These are the activations of a small neural network, seen along a few directions. Each row is one input.
In each table, some parts of the input vary, and every possible input appears once, in random order.
A made-up example of a description, with smaller parts first: one of 5 places around a ring, together with either a single point or one of 11 places along a line or (one of 3 separate values, together with one of 6 places along a line).
Shared parts are said once, and a part with two or three values counts as separate values.

Other details of the inputs vary at random and push rows far along two fixed directions, the same in every table; ignore that.

Table:
row 1: [-41 -28  -7   8  -4   4  32  22 -22  16  -8  22  11   7  -1]
row 2: [ 19  11   9  -4 -24  -9 -18  -6  20 -22  -4   2  16 -21  -7]
row 3: [  2  -1 -19  -6  48  11  -8 -16  -5  15   2 -23  -5   7   8]
row 4: [ 13  11  10 -11 -16 -10  -5  -5  13 -25 -15   7  20 -23  -3]
row 5: [ 31  12 -10   3  40   0  -1   4 -10   4   8 -25   1  11  19]
row 6: [-36 -23   4   8   2  13  37  18 -20  20  -6  26   5   0  -7]
row 7: [ 23  24  -7   2  21  -8 -14  20   1  -2  32  -2 -34  42   5]
row 8: [ -7 -29   9  30 -18  -9  30   4 -14  11  19  22   6  12  -6]
row 9: [-21   3  -3 -23 -11   0 -15 -12  13 -12 -34   6  16 -22   6]
row 10: [  8  23  -2  -9  31   9   8  -8 -17  -2   7 -24   1  29  24]
row 11: [-22 -39   5  19  -1   4  24   4  -7  32  11  22  -4  -8 -22]
row 12: [-25 -43  -6  17 -19   3  23  -2  -1  37  11  18 -13  -4  -5]
row 13: [ -1  19  14 -11 -18 -14  -7 -17   7 -25 -21  -2   7 -12 -13]
row 14: [  3  16  14  -4 -28 -13 -16 -18  13 -21 -11  -6   2 -11 -17]
row 15: [ 26  21 -11  -6  37   5   7   5 -14   7   1 -18   1  14  32]
row 16: [ 14  29   9  -6 -14 -27 -23  12  24 -30  -3  26  -9   1 -27]
row 17: [-16  -2  -3 -13 -35   9 -32   5  17 -16  -7  -4   0 -19 -10]
row 18: [ 23   9   7  -3 -36  -7 -14   1  26  -8  -9  -4  -5 -26   3]
row 19: [  6 -32   8  32 -16 -14  33  15  -8  23   9  20   4   2  -5]
row 20: [ -4   3   6 -17 -22  13 -28 -12  25  -3  -4   3 -11 -32 -13]
row 21: [ -2   9 -23 -15  48  17  -2 -15 -11  18  -5 -18  -6   9  20]
row 22: [ -7   4   6  -9 -15  11 -29  -2  15 -17 -11   1   6 -26 -27]
row 23: [ 16  22   8 -15 -13  -9   2  -1  16 -13 -34   7  12 -24   8]
row 24: [  2  14  14  -7 -44  -6 -16 -16  13 -19  -5  -5 -11 -10  -7]
row 25: [-24 -14  13  13 -14 -12  49   1 -25  15  -7  23   0  16   2]
row 26: [-15   0   8  10   1 -27  43  33 -13   7   3  52 -10  27  -6]
row 27: [-10  16   5 -29   1  11 -11 -13  13  -9 -29  13   4 -31  -8]
row 28: [-14 -28  14  24 -35  -4  32   4  -8  17  23  12  -6  18   0]
row 29: [ 20  13   8  -8 -12 -15  -4  -1  20 -16 -27   1  12 -28  -3]
row 30: [  5 -30   6  32 -15 -16  36  16  -5  27   7  15   3  -2  -6]
row 31: [ 18  14  -7   2  37   6  -3  -8 -15  -9  15 -21   1  23  18]
row 32: [ 21  27  -5  -2  43 -16  -4  20  -8 -10  15   3 -18  39  -1]
row 33: [-23 -41  -6  21  -7  -4  24  -4  -5  35   6  19   0  -4 -16]
row 34: [ -2  -1 -22   2  32  17 -26   7 -11   2  16 -33  -2  18   1]
row 35: [ -3 -33  10  26 -32  -5  34  15  -6  20  24  20  -3   6   6]
row 36: [  6   6 -11 -11  53  19 -11  -8 -10  12   7 -22  -8   4   1]
row 37: [-14  -8  -5 -11 -34   4 -32 -12  23  -8 -11  -4   1 -20  -1]
row 38: [ 12  16  -4   0  34   5   3  -9 -13  -6  12 -29   1  28  13]
row 39: [  3  25   9 -19 -16  -3  -5 -12   6 -29 -20  12  15 -13   8]
row 40: [-13   8   6 -16  -4  11 -18   0  11 -22 -21   3  10 -29 -22]
row 41: [  6  11  15  -4 -30  -8 -14 -15  15 -24  -7  -2  10  -8 -15]
row 42: [ 21  11  -8   4  13  13 -14  -6  -9  -1  33 -27 -16  23  24]
row 43: [ -6  -1 -19  -6  40  15 -16   9 -18  -2   5 -28   2  16   5]
row 44: [  0   3 -14   0  23  31 -21   7  -8  10  26 -29 -20  10   6]
row 45: [ -4  -4 -22  -4  43  10 -16  -8  -9   6   1 -30   3  14  15]
row 46: [  5 -31   7  27 -29  -7  31  17  -5  25  17  17  -7   2   7]
row 47: [ 22  17  -8  -9  34   9   6   1 -16   1   7 -16   5  19  31]
row 48: [-13  -8  -4  -7 -19  -4 -31 -14  21 -12 -16  -4  13 -22 -12]
Description of these inputs: one of 4 places along a line, together with either a single point or one of 5 places around a ring or one of 6 places along a line.
- The inputs of row 28 and row 41 match in every part but the place on the line of 4. If row 42 is changed in the same way as row 28 into row 41, which row does it become? => row 8
- Which other rows does row 10 become when the place on the line of 6 takes its other values? List them by row number. => row 15, row 23, row 25, row 39, row 47
- Start at row 29 and move only the place on the line of 6, one step at a time. The first step leads to row 5. Which rows follow, in order? => row 4, row 31, row 38, row 13
- Which other rows does row 6 become when the place on the line of 4 takes its other values? List them by row number. => row 22, row 40, row 44

Table:
row 49: [-17  -6   5  -3 -24  -5   7  -6   7  -4 -17  13   9 -15  -6]
row 50: [  4   3  14   7 -28 -15   3   2  11 -14   0  13   3  -3 -10]
row 51: [  8  21  -6 -17  23  11 -26 -13  -1 -15  -4 -27   2   4   5]
row 52: [ 22  31  -8 -15  27   2 -24   1   4 -16  -3 -18  -2   6   9]
row 53: [  2   6  12   3 -30 -14   2   5  11 -10   1  23  -3  -5 -13]
row 54: [ 28  26  -3 -13  22   4 -13  -6   2 -11  -3 -21  -1   2  16]
row 55: [  6   0  13   3 -33 -18   4   1  10 -11  -3  17   1  -6  -4]
row 56: [-16 -22   6  -1 -24   5   2  -8   9   6 -12   8   8 -29  -7]
row 57: [  6  12 -15 -19  24  20 -40  -7   9  -7  -1 -32  -3  -7   5]
row 58: [ 10   4  16   5 -36 -13   7   2  11  -8  -2  15   4  -9  -3]
row 59: [  5  27  -8 -20  25  12 -28  -9   1 -13  -3 -22  -9   3   6]
row 60: [ -5 -10 -20  12  48  16  16  12 -33  26  26 -19 -10  39  19]
row 61: [-29 -50  -7  32  11   8  39  10 -25  43  20   6   0  16  -6]
row 62: [ -4   5  10  -4 -15 -13   7   5   9  -9 -12  25   1 -11 -12]
row 63: [  0   1  10  -1 -14 -12   9   1   7 -13 -11  17   9 -11 -10]
row 64: [-13  -8   9  -4 -25  -1  11  -5   3  -2 -16  12   9 -17  -4]
row 65: [-32 -48  -7  25   8   7  37  14 -22  45  20  16  -7  13  -7]
row 66: [ 28  32  -4 -10  10   1 -30   1   7 -20   9 -19  -7  11   8]
row 67: [ 12  -6 -15  21  49   3  25  10 -29  29  24 -16 -11  42  24]
row 68: [-16 -18  -1  -2 -20   3  -6 -10   9   4 -14   7   8 -24  -9]
- Describe the family of inputs behind these rows. => one of 4 places along a line, together with one of 5 places along a line
- The inputs of row 59 and row 60 match in every part but the place on the line of 5. If row 53 is changed in the same way as row 59 into row 60, which row does it become? => row 66
- Start at row 58 and move only the place on the line of 4, one step at a time. The first step leads to row 54. Which rows follow, in order? => row 64, row 56
- Start at row 65 and move only the place on the line of 5, one step at a time. The first step leads to row 57. Which rows follow, in order? => row 61, row 68, row 56
